A small network was trained on invented records. Each row is its activation on one of them, seen along a few directions.
After each row come some of the record's fields: U, K, H, V, M, L, D.
A field that a record lacks is written missing.
Other fields move the rows too, some of them a lot.
In the rows, 500 means zero.
Strong random noise was added to every row along 2 fixed directions; ignore it. To show where, here is one row again and again, with new noise each time:
[339 586 365 484 445 384 559 368 485 620 505 314 525 574 621 627 529 600
 433 474 282 494]
[417 566 330 420 615 383 338 288 537 649 532 350 582 499 686 496 584 542
 522 421 230 463]
[311 647 353 506 342 378 679 392 410 585 529 250 509 612 644 727 544 646
 373 511 240 479]
[423 654 286 413 559 374 387 275 446 610 590 268 594 513 768 573 645 580
 481 446 125 418]

[473 601 450 592 367 447 592 505 309 407 591 384 476 496 638 665 632 571
 475 514 347 358] => U: u2 / K: k3 / H: h5 / V: v1 / M: missing / L: missing / D: d3
[409 422 450 630 407 592 658 378 408 697 430 501 489 588 303 507 253 673
 561 554 645 812] => U: missing / K: k2 / H: h5 / V: v2 / M: missing / L: missing / D: d6
[550 358 528 460 596 475 423 569 560 473 457 568 406 422 411 414 422 403
 533 486 563 638] => U: missing / K: k1 / H: h5 / V: v3 / M: missing / L: missing / D: d4
[497 617 437 428 474 530 592 461 386 497 456 424 513 541 578 667 519 557
 474 548 437 474] => U: u2 / K: k3 / H: h4 / V: missing / M: missing / L: missing / D: d2
[351 721 383 480 174 449 755 423 284 390 544 294 513 630 519 826 533 707
 377 613 352 565] => U: missing / K: k2 / H: h5 / V: v3 / M: missing / L: missing / D: d1
[359 404 663 578 437 375 516 679 787 558 604 595 480 433 373 510 511 462
 469 370 689 342] => U: u2 / K: k3 / H: h3 / V: v1 / M: m2 / L: l2 / D: d5
[506 522 475 463 519 604 555 486 401 387 429 509 504 499 504 579 449 477
 434 598 509 574] => U: missing / K: k2 / H: h4 / V: missing / M: missing / L: missing / D: d2
[418 557 458 573 285 459 702 563 389 492 445 457 436 598 478 605 524 589
 325 514 492 414] => U: u2 / K: k3 / H: h5 / V: v1 / M: missing / L: missing / D: d6
[626 429 557 192 738 539 200 352 751 513 172 578 578 491 539 289 437 335
 559 547 450 581] => U: u2 / K: k3 / H: h3 / V: v3 / M: m1 / L: l3 / D: d2
[611 490 482 613 550 513 478 611 409 440 626 553 457 359 511 431 565 504
 511 464 451 518] => U: missing / K: k1 / H: h4 / V: missing / M: missing / L: missing / D: d3
[563 613 497 468 436 489 509 505 415 382 495 381 538 576 601 597 514 606
 298 606 366 520] => U: missing / K: k1 / H: h3 / V: v1 / M: m1 / L: l2 / D: d6
[535 571 406 502 453 498 588 458 395 546 493 435 569 455 606 551 660 561
 423 543 353 488] => U: u2 / K: k3 / H: h2 / V: v3 / M: m1 / L: missing / D: d6
[564 502 513 409 486 584 598 566 482 457 345 532 442 539 421 553 375 524
 407 618 607 607] => U: missing / K: k1 / H: h4 / V: missing / M: missing / L: missing / D: d2
[438 561 442 422 505 505 446 438 412 481 483 460 567 504 566 611 554 523
 505 504 419 443] => U: u1 / K: k3 / H: h4 / V: missing / M: missing / L: missing / D: d2
[497 622 419 646 349 580 821 605 213 358 626 419 438 563 525 643 538 577
 293 592 418 600] => U: missing / K: k2 / H: h4 / V: missing / M: missing / L: missing / D: d5
[623 447 708 501 319 637 729 703 531 417 398 555 455 539 390 479 379 437
 246 652 627 584] => U: missing / K: k1 / H: h3 / V: v2 / M: m1 / L: l3 / D: d6
[423 603 332 460 491 496 493 266 401 613 517 388 586 532 530 598 484 647
 596 511 386 645] => U: missing / K: k2 / H: h5 / V: v3 / M: missing / L: missing / D: d1
[596 475 513 324 600 562 396 497 570 438 280 583 513 482 424 491 390 422
 420 571 590 576] => U: u2 / K: k3 / H: h4 / V: missing / M: missing / L: missing / D: d2
[499 443 538 578 479 546 559 610 464 399 502 623 448 414 411 482 495 420
 474 485 566 526] => U: u1 / K: k3 / H: h4 / V: missing / M: missing / L: missing / D: d3
[509 648 448 532 370 538 673 506 307 409 527 321 474 596 618 694 472 634
 428 621 406 441] => U: missing / K: k1 / H: h5 / V: v1 / M: missing / L: missing / D: d2
[692 631 425 417 704 559 319 438 381 347 583 530 502 460 731 370 649 476
 401 495 233 516] => U: missing / K: k1 / H: h3 / V: v1 / M: m1 / L: l1 / D: d5
[640 477 435 467 636 637 419 443 432 444 441 595 510 451 440 380 405 474
 456 570 551 712] => U: missing / K: k2 / H: h4 / V: missing / M: missing / L: missing / D: d6
[571 432 621 436 472 503 612 504 563 491 326 536 451 584 526 493 510 348
 365 552 511 581] => U: u2 / K: k3 / H: h3 / V: v3 / M: m1 / L: l3 / D: d4
[483 264 459 537 745 491 320 419 651 691 611 591 510 422 501 253 570 395
 637 412 681 515] => U: missing / K: k2 / H: h2 / V: v3 / M: m2 / L: missing / D: d5
[544 528 474 469 559 538 455 522 475 477 531 512 503 412 528 492 496 544
 585 517 468 516] => U: missing / K: k1 / H: h4 / V: missing / M: missing / L: missing / D: d1
[462 697 433 412 296 516 717 545 373 404 444 396 505 541 507 748 488 600
 304 608 416 486] => U: u2 / K: k3 / H: h4 / V: missing / M: missing / L: missing / D: d6
[604 473 592 385 535 536 424 547 640 455 318 556 534 459 501 345 449 356
 402 524 398 497] => U: u2 / K: k3 / H: h3 / V: v2 / M: m1 / L: l3 / D: d5
[689 561 491 593 511 555 659 636 418 371 527 597 418 451 437 482 509 381
 292 488 536 586] => U: u1 / K: k3 / H: h4 / V: missing / M: missing / L: missing / D: d6
[556 395 639 254 531 478 226 438 647 528 291 540 624 551 438 422 444 419
 470 530 502 561] => U: missing / K: k1 / H: h3 / V: v2 / M: m1 / L: l3 / D: d4
[363 523 595 363 480 486 460 484 574 565 332 553 504 714 455 521 401 504
 486 434 521 419] => U: u2 / K: k3 / H: h3 / V: v1 / M: m1 / L: l1 / D: d5
[474 436 490 402 645 474 397 425 643 542 279 551 559 568 479 423 526 469
 503 507 560 561] => U: u2 / K: k3 / H: h2 / V: v3 / M: m1 / L: missing / D: d5
[271 403 618 579 427 356 550 609 615 659 636 518 463 560 503 604 607 523
 510 344 622 276] => U: u2 / K: k3 / H: h3 / V: v1 / M: m2 / L: l2 / D: d5
[474 645 356 552 556 599 584 423 326 495 659 414 535 481 627 559 544 606
 560 535 362 542] => U: missing / K: k2 / H: h4 / V: missing / M: missing / L: missing / D: d5
[441 387 568 546 396 448 583 597 544 597 370 520 458 577 303 558 338 457
 454 460 685 509] => U: u2 / K: k3 / H: h5 / V: v2 / M: missing / L: missing / D: d4
[539 449 510 464 451 435 540 489 616 574 368 498 464 484 384 505 429 496
 536 517 595 609] => U: u2 / K: k3 / H: h2 / V: v3 / M: m3 / L: missing / D: d1
[332 320 524 332 597 331 273 489 877 744 362 566 556 556 334 321 487 465
 649 361 692 438] => U: u2 / K: k3 / H: h2 / V: v3 / M: m3 / L: missing / D: d5
[576 505 519 586 528 613 661 639 511 407 424 632 410 387 377 481 366 455
 385 547 604 628] => U: u2 / K: k3 / H: h4 / V: missing / M: missing / L: missing / D: d5
[595 533 482 334 628 570 371 481 554 385 381 570 554 428 473 478 447 391
 451 548 513 544] => U: u1 / K: k3 / H: h4 / V: missing / M: missing / L: missing / D: d2
[484 492 513 357 504 486 429 550 492 443 414 494 520 490 517 569 522 484
 468 536 483 435] => U: u2 / K: k3 / H: h4 / V: missing / M: missing / L: missing / D: d2
[489 510 470 503 542 589 490 452 465 480 501 539 527 463 449 504 413 550
 581 542 541 635] => U: missing / K: k2 / H: h4 / V: missing / M: missing / L: missing / D: d1
[532 521 444 496 635 533 404 499 518 535 574 547 527 414 492 411 497 533
 627 455 493 552] => U: missing / K: k1 / H: h4 / V: missing / M: missing / L: missing / D: d5
[436 580 450 571 429 568 651 519 423 495 584 506 496 512 411 553 421 610
 497 524 529 648] => U: missing / K: k2 / H: h4 / V: missing / M: missing / L: missing / D: d5

Here are new rows. What are their fields?
[544 599 421 473 511 545 621 582 395 455 524 443 466 509 560 559 522 562
 360 565 425 526] => U: missing / K: k1 / H: h4 / V: missing / M: missing / L: missing / D: d5
[461 304 535 607 685 540 250 379 623 646 420 689 537 450 351 287 358 460
 712 384 699 558] => U: missing / K: k2 / H: h5 / V: v1 / M: missing / L: missing / D: d3
[528 622 415 538 444 539 522 430 304 428 603 450 543 446 561 614 550 575
 515 529 372 538] => U: missing / K: k2 / H: h4 / V: missing / M: missing / L: missing / D: d1
[450 597 481 558 451 406 509 455 508 517 668 400 522 422 669 663 657 598
 470 459 403 328] => U: u2 / K: k3 / H: h3 / V: v1 / M: m2 / L: l2 / D: d1
[591 609 354 418 519 416 343 430 340 456 616 344 579 415 672 555 654 469
 481 469 220 373] => U: u2 / K: k3 / H: h5 / V: v2 / M: missing / L: missing / D: d4
[467 589 448 441 408 464 503 420 461 475 474 412 564 556 493 565 529 678
 528 579 415 618] => U: missing / K: k1 / H: h2 / V: v3 / M: m1 / L: missing / D: d1
[400 541 473 512 423 477 480 517 487 479 594 467 544 571 454 482 500 540
 483 470 496 430] => U: missing / K: k2 / H: h5 / V: v1 / M: missing / L: missing / D: d5
[519 655 444 541 314 465 773 556 236 515 588 320 452 653 594 767 594 660
 412 564 423 478] => U: missing / K: k1 / H: h4 / V: missing / M: missing / L: missing / D: d4
[434 418 502 550 494 452 459 450 569 559 424 582 464 454 377 482 448 554
 623 455 596 606] => U: u2 / K: k3 / H: h5 / V: v3 / M: missing / L: missing / D: d1
[595 654 376 346 587 498 345 428 342 423 647 363 590 473 717 550 662 555
 559 532 263 420] => U: missing / K: k1 / H: h4 / V: missing / M: missing / L: missing / D: d2
[668 854 450 378 377 601 617 436 360 192 572 319 586 556 733 625 591 533
 189 695 177 467] => U: missing / K: k2 / H: h3 / V: v1 / M: m1 / L: l3 / D: d5
[535 386 484 378 736 543 204 439 584 551 459 600 556 416 482 326 465 478
 669 475 547 566] => U: missing / K: k1 / H: h4 / V: missing / M: missing / L: missing / D: d2
[470 483 578 569 346 549 753 633 519 359 276 543 373 546 328 636 289 504
 315 621 685 590] => U: u2 / K: k3 / H: h5 / V: v1 / M: missing / L: missing / D: d2
[340 513 425 665 412 530 714 454 356 533 578 416 460 572 494 594 476 623
 584 532 482 607] => U: missing / K: k2 / H: h5 / V: v3 / M: missing / L: missing / D: d5
[463 548 560 628 556 565 608 581 495 485 547 482 473 541 550 543 408 590
 460 515 479 501] => U: missing / K: k1 / H: h3 / V: v1 / M: m1 / L: l2 / D: d5
[557 552 453 392 610 488 430 499 585 484 453 489 603 458 572 466 625 457
 406 517 435 448] => U: u2 / K: k3 / H: h2 / V: v3 / M: m1 / L: missing / D: d5
[618 625 372 367 604 506 362 426 394 360 523 383 517 455 732 508 630 523
 458 581 290 401] => U: missing / K: k1 / H: h5 / V: v1 / M: missing / L: missing / D: d2
[454 240 614 513 669 412 280 491 695 680 417 651 452 595 347 319 427 433
 714 361 798 520] => U: missing / K: k1 / H: h5 / V: v1 / M: missing / L: missing / D: d4
[474 387 500 582 631 431 304 441 572 555 517 602 487 427 496 380 574 475
 686 373 558 442] => U: u2 / K: k3 / H: h5 / V: v1 / M: missing / L: missing / D: d3
[650 466 454 680 730 598 430 557 417 477 717 608 445 296 571 286 568 469
 693 428 439 573] => U: missing / K: k1 / H: h4 / V: missing / M: missing / L: missing / D: d5
[445 458 504 613 503 544 631 596 434 502 483 561 442 468 474 528 504 496
 489 483 549 494] => U: u2 / K: k3 / H: h4 / V: missing / M: missing / L: missing / D: d5
